Here are a small network's activations along a few directions, averaged over the inputs that share one value of a field.
Related values have similar rows: they may be neighbours, one step apart, or belong to one group.
(in the rows, 500 means zero)
Random noise pushes rows far along 2 fixed directions. That doesn't count. These rows show it; they differ only by the noise:
[564,414,598,535,555,423,511,401,430,586,632,446,375,271,568,620,597]
[525,523,388,647,507,457,295,488,508,442,350,497,553,544,746,486,605]
[529,557,364,661,480,479,200,497,479,300,318,566,646,734,730,457,605]
[559,473,525,575,516,453,366,431,419,410,535,528,510,525,593,560,600]


W, 12 values:
w9: [474,586,362,609,511,466,392,540,650,675,210,396,510,357,705,405,538]
w3: [557,414,654,492,534,428,526,386,404,555,645,514,446,383,488,550,581]
w8: [406,508,514,441,549,615,610,519,509,435,562,582,495,616,378,476,406]
w2: [541,482,453,432,389,517,427,511,474,426,491,555,588,595,361,488,448]
w6: [479,517,491,451,467,559,457,515,490,487,490,521,564,527,387,483,467]
w4: [417,542,480,473,583,544,624,582,564,580,496,412,423,462,518,488,443]
w1: [480,555,292,563,423,467,531,632,702,745,204,399,511,375,682,315,484]
w7: [410,574,330,496,509,518,571,642,681,622,262,367,550,457,663,406,441]
w12: [404,536,479,493,481,590,487,527,456,250,528,656,570,859,385,479,370]
w11: [546,536,406,577,443,518,396,473,492,492,415,504,518,454,578,450,552]
w5: [499,488,550,399,452,534,573,531,497,436,584,528,546,599,327,507,415]
w10: [434,625,340,563,504,493,477,650,667,459,232,496,607,707,674,381,478]
The values of W form a line.
- A walk along W starts at w12 and steps to its neighbour w8. Put w9, w6, w7, w5 in the order it reaches them. => w7, w5, w6, w9
- Name the neighbours of w3, in listed order. => w11

G, 12 values:
g9: [436,438,523,441,566,505,665,550,619,799,505,333,378,192,465,529,429]
g11: [441,445,570,489,563,488,676,511,503,512,671,536,330,469,487,602,476]
g10: [603,459,594,487,527,427,432,407,416,487,566,447,538,379,551,591,624]
g2: [544,435,550,494,518,425,496,420,495,696,499,348,390,218,584,513,518]
g3: [417,569,442,485,585,539,562,567,504,457,435,496,494,578,567,498,475]
g12: [439,513,519,438,487,559,440,569,468,340,549,564,581,751,360,526,431]
g5: [322,586,445,662,543,558,586,533,545,427,504,622,399,656,605,467,464]
g4: [622,510,571,617,518,439,286,375,340,287,570,567,580,643,623,535,663]
g1: [552,417,676,412,411,497,621,415,455,523,688,533,518,475,194,502,414]
g8: [601,402,558,467,472,456,610,409,475,747,609,373,354,121,422,536,479]
g7: [619,527,429,440,421,497,518,539,561,527,408,533,571,463,454,434,545]
g6: [459,478,486,371,504,525,587,554,541,632,485,465,450,350,433,520,470]
The values of G form a line.
- A walk along G starts at g4 and steps to its neighbour g10. Put g11, g3, g5, g7 in the order it reaches them. => g7, g3, g11, g5
- Name the neighbours of g6, in listed order. => g9, g1
